Each row below holds a small network's activations on one input, seen along a few directions.
In each table, some parts of the input vary, and every possible input appears once, in random order.
Descriptions start from the smaller parts, as in this example, which fits no table here: one of 3 separate values, together with either a single point or one of 11 places around a ring or (one of 4 places along a line, together with one of 8 places around a ring).
Shared parts are said once, and a part with two or three values counts as separate values.
(in the rows, 128 means zero)

Rows:
x1: 161; 101; 124; 114; 205; 33; 129; 164; 108; 62; 123; 169; 140; 143; 121
x2: 140; 127; 112; 123; 111; 107; 153; 115; 165; 148; 131; 160; 140; 130; 110
x3: 95; 141; 131; 145; 83; 187; 135; 113; 127; 145; 137; 112; 110; 91; 142
x4: 158; 99; 123; 113; 203; 32; 128; 165; 106; 61; 119; 166; 145; 141; 121
x5: 123; 126; 151; 175; 70; 203; 111; 107; 135; 195; 114; 103; 118; 136; 147
x6: 137; 126; 112; 122; 109; 106; 151; 116; 162; 148; 127; 157; 145; 128; 110
x7: 158; 97; 122; 112; 202; 32; 127; 166; 103; 64; 119; 167; 149; 141; 125
x8: 83; 134; 100; 47; 157; 84; 117; 138; 119; 52; 222; 125; 135; 89; 110
x9: 156; 96; 124; 110; 202; 34; 126; 162; 102; 63; 119; 167; 152; 137; 125
x10: 86; 137; 101; 49; 159; 85; 120; 136; 125; 50; 226; 127; 126; 92; 107
x11: 125; 127; 149; 177; 71; 202; 112; 111; 136; 195; 115; 103; 115; 140; 146
x12: 176; 105; 132; 125; 171; 75; 86; 160; 115; 108; 123; 167; 169; 171; 118
x13: 134; 147; 135; 177; 51; 235; 111; 86; 147; 229; 93; 78; 112; 167; 140
x14: 180; 110; 132; 128; 174; 74; 89; 162; 121; 107; 127; 168; 157; 177; 114
x15: 122; 112; 114; 72; 189; 50; 130; 156; 117; 47; 175; 162; 143; 109; 107
x16: 96; 142; 130; 147; 84; 185; 136; 117; 128; 146; 138; 112; 107; 95; 142
x17: 122; 110; 113; 72; 189; 51; 128; 158; 114; 49; 175; 163; 148; 109; 110
x18: 125; 113; 114; 73; 191; 51; 131; 155; 119; 47; 178; 164; 138; 111; 107
x19: 121; 108; 114; 70; 188; 52; 128; 153; 113; 48; 174; 163; 150; 105; 111
x20: 144; 138; 170; 195; 149; 171; 123; 148; 87; 157; 22; 83; 99; 131; 163
x21: 146; 139; 168; 197; 150; 169; 124; 153; 87; 158; 22; 83; 97; 135; 162
x22: 177; 106; 131; 127; 172; 74; 87; 164; 115; 109; 123; 166; 166; 175; 117
x23: 132; 144; 134; 175; 48; 234; 108; 88; 141; 231; 89; 76; 121; 165; 143
x24: 132; 146; 135; 176; 49; 234; 109; 86; 144; 229; 89; 75; 117; 165; 140
x25: 125; 129; 150; 178; 71; 202; 113; 109; 139; 193; 115; 101; 111; 141; 143
x26: 131; 143; 136; 173; 47; 236; 108; 84; 140; 231; 88; 77; 124; 161; 144
x27: 82; 133; 101; 45; 156; 86; 117; 133; 119; 52; 221; 125; 138; 86; 110
x28: 101; 147; 112; 103; 95; 137; 184; 89; 158; 138; 142; 125; 120; 106; 127
x29: 101; 149; 113; 104; 95; 137; 185; 87; 161; 136; 142; 124; 116; 107; 124
x30: 127; 130; 150; 179; 73; 203; 114; 109; 142; 193; 118; 104; 106; 143; 143
x31: 83; 136; 100; 48; 157; 84; 118; 136; 122; 50; 222; 124; 131; 90; 107
x32: 99; 145; 131; 149; 87; 186; 138; 115; 134; 144; 141; 113; 97; 97; 138
x33: 135; 122; 113; 120; 107; 108; 150; 113; 158; 149; 127; 158; 152; 124; 114
x34: 100; 146; 114; 101; 94; 139; 183; 85; 157; 138; 141; 125; 123; 103; 128
x35: 136; 124; 111; 121; 108; 106; 150; 117; 158; 150; 127; 158; 149; 128; 113
x36: 177; 108; 131; 128; 172; 73; 88; 162; 118; 106; 123; 165; 162; 175; 114
x37: 104; 151; 114; 104; 97; 138; 186; 87; 164; 136; 146; 126; 111; 109; 124
x38: 145; 141; 169; 198; 150; 169; 125; 151; 90; 156; 22; 82; 92; 135; 159
x39: 148; 142; 170; 199; 153; 170; 126; 150; 93; 156; 26; 84; 87; 137; 159
x40: 96; 144; 131; 148; 84; 185; 137; 115; 131; 144; 138; 111; 102; 95; 138
The inputs of x1 and x4 match in every part but one. If x14 is changed in the same way as x1 into x4, which row does it become?
Answer: x36
Describe the family of inputs behind these rows.
Answer: one of 4 places along a line, together with either a single point or one of 9 places along a line
Start at x27 and move only the place on the line of 9, one step at a time. The first step leads to x19. Which rows follow, in order?
Answer: x9, x12, x33, x34, x3, x5, x26
Change only the place on the line of 4 in x38. List by row number the other rows that result.
Answer: x20, x21, x39
List by row number the other rows that have the place on the line of 4 in common with x22.
Answer: x7, x8, x11, x16, x17, x21, x23, x28, x35

Rows:
x41: 96; 147; 118; 95; 126; 139; 142; 113; 126; 104; 160; 103; 110; 107; 128
x42: 154; 136; 134; 146; 131; 141; 120; 126; 122; 160; 75; 110; 134; 161; 132
x43: 134; 124; 151; 169; 143; 133; 135; 148; 111; 132; 79; 122; 108; 116; 143
x44: 114; 127; 132; 140; 102; 163; 102; 129; 125; 148; 144; 113; 126; 119; 130
x45: 104; 136; 104; 93; 101; 119; 159; 106; 158; 122; 169; 148; 136; 100; 113
x46: 116; 127; 132; 140; 100; 167; 104; 126; 122; 144; 143; 116; 127; 122; 134
x47: 152; 129; 134; 147; 129; 139; 120; 123; 121; 161; 75; 107; 135; 161; 134
x48: 142; 128; 136; 159; 94; 160; 124; 115; 148; 174; 117; 127; 122; 151; 129
x49: 142; 125; 136; 160; 92; 160; 125; 112; 146; 173; 117; 127; 123; 152; 132
x50: 95; 148; 118; 95; 127; 136; 140; 116; 129; 107; 160; 100; 108; 104; 125
x51: 136; 124; 151; 170; 142; 136; 137; 145; 107; 129; 79; 125; 109; 119; 148
x52: 149; 100; 122; 92; 201; 39; 112; 163; 110; 59; 153; 172; 159; 139; 115
x53: 151; 107; 120; 92; 202; 41; 111; 166; 110; 57; 152; 175; 158; 139; 112
x54: 104; 133; 104; 94; 100; 120; 161; 103; 156; 121; 169; 148; 137; 102; 116
The inputs of x44 and x46 match in every part but one. If x48 is changed in the same way as x44 into x46, which row does it become?
Answer: x49
Describe the family of inputs behind these rows.
Answer: one of 2 separate values, together with either a single point or one of 6 places along a line

Rows:
x55: 107; 157; 132; 164; 30; 242; 138; 71; 160; 228; 111; 77; 106; 136; 141
x56: 136; 120; 132; 125; 155; 116; 94; 151; 102; 111; 124; 122; 142; 136; 129
x57: 117; 134; 146; 183; 67; 203; 134; 111; 139; 187; 106; 114; 105; 115; 146
x58: 158; 125; 138; 162; 108; 145; 125; 117; 147; 169; 106; 135; 124; 168; 129
x59: 159; 130; 148; 170; 134; 145; 124; 131; 122; 159; 72; 114; 115; 164; 140
x60: 118; 139; 156; 192; 93; 203; 133; 124; 115; 177; 71; 93; 97; 111; 157
x61: 135; 115; 122; 116; 130; 116; 95; 138; 126; 121; 158; 143; 151; 140; 118
x62: 136; 113; 108; 80; 186; 39; 140; 151; 117; 66; 136; 165; 161; 116; 111
x63: 113; 119; 112; 55; 221; 23; 136; 166; 102; 6; 186; 154; 129; 97; 111
x64: 112; 115; 102; 46; 196; 23; 138; 153; 127; 16; 221; 175; 138; 101; 101
x65: 109; 162; 141; 172; 55; 242; 137; 84; 136; 218; 76; 57; 97; 132; 151
x66: 135; 108; 98; 72; 161; 39; 141; 139; 142; 76; 170; 186; 170; 120; 100
The inputs of x58 and x61 match in every part but one. If x59 is changed in the same way as x58 into x61, which row does it become?
Answer: x56
Describe the family of inputs behind these rows.
Answer: one of 2 separate values, together with one of 6 places along a line
Change only the choice among 2 separate values in x65. List by row number the other rows that result.
Answer: x55
Change only the choice among 2 separate values in x66. List by row number the other rows that result.
Answer: x62

Rows:
x67: 125; 128; 132; 124; 155; 112; 128; 144; 112; 102; 122; 126; 122; 117; 131
x68: 144; 120; 121; 120; 134; 103; 125; 130; 138; 126; 135; 150; 144; 143; 118
x69: 124; 144; 145; 182; 66; 217; 129; 100; 138; 206; 85; 89; 106; 138; 148
x70: 144; 120; 121; 119; 134; 103; 125; 130; 137; 126; 134; 148; 145; 144; 118
x71: 105; 134; 122; 105; 137; 120; 137; 129; 124; 98; 156; 123; 119; 103; 126
x72: 117; 127; 111; 98; 117; 114; 134; 116; 145; 119; 167; 142; 140; 121; 115
x73: 124; 144; 145; 180; 66; 217; 128; 99; 137; 207; 85; 88; 107; 138; 147
x74: 105; 134; 121; 103; 137; 120; 137; 127; 123; 99; 155; 121; 120; 104; 127
x75: 153; 115; 137; 140; 159; 103; 114; 149; 112; 118; 102; 138; 137; 147; 131
x76: 125; 126; 133; 125; 154; 111; 130; 143; 112; 102; 122; 127; 122; 117; 132
x77: 117; 127; 111; 99; 117; 114; 134; 118; 145; 118; 168; 144; 139; 119; 115
x78: 153; 116; 137; 141; 159; 103; 114; 151; 113; 117; 104; 140; 135; 146; 130
The inputs of x77 and x72 match in every part but one. If x69 is changed in the same way as x77 into x72, which row does it become?
Answer: x73
Describe the family of inputs behind these rows.
Answer: one of 2 separate values, together with either a single point or one of 5 places around a ring
Start at x77 and move only the place on the ring of 5, one step at a time. The first step leads to x68. Which rows follow, in order?
Answer: x78, x76, x71
Change only the choice among 2 separate values in x76. List by row number the other rows that result.
Answer: x67
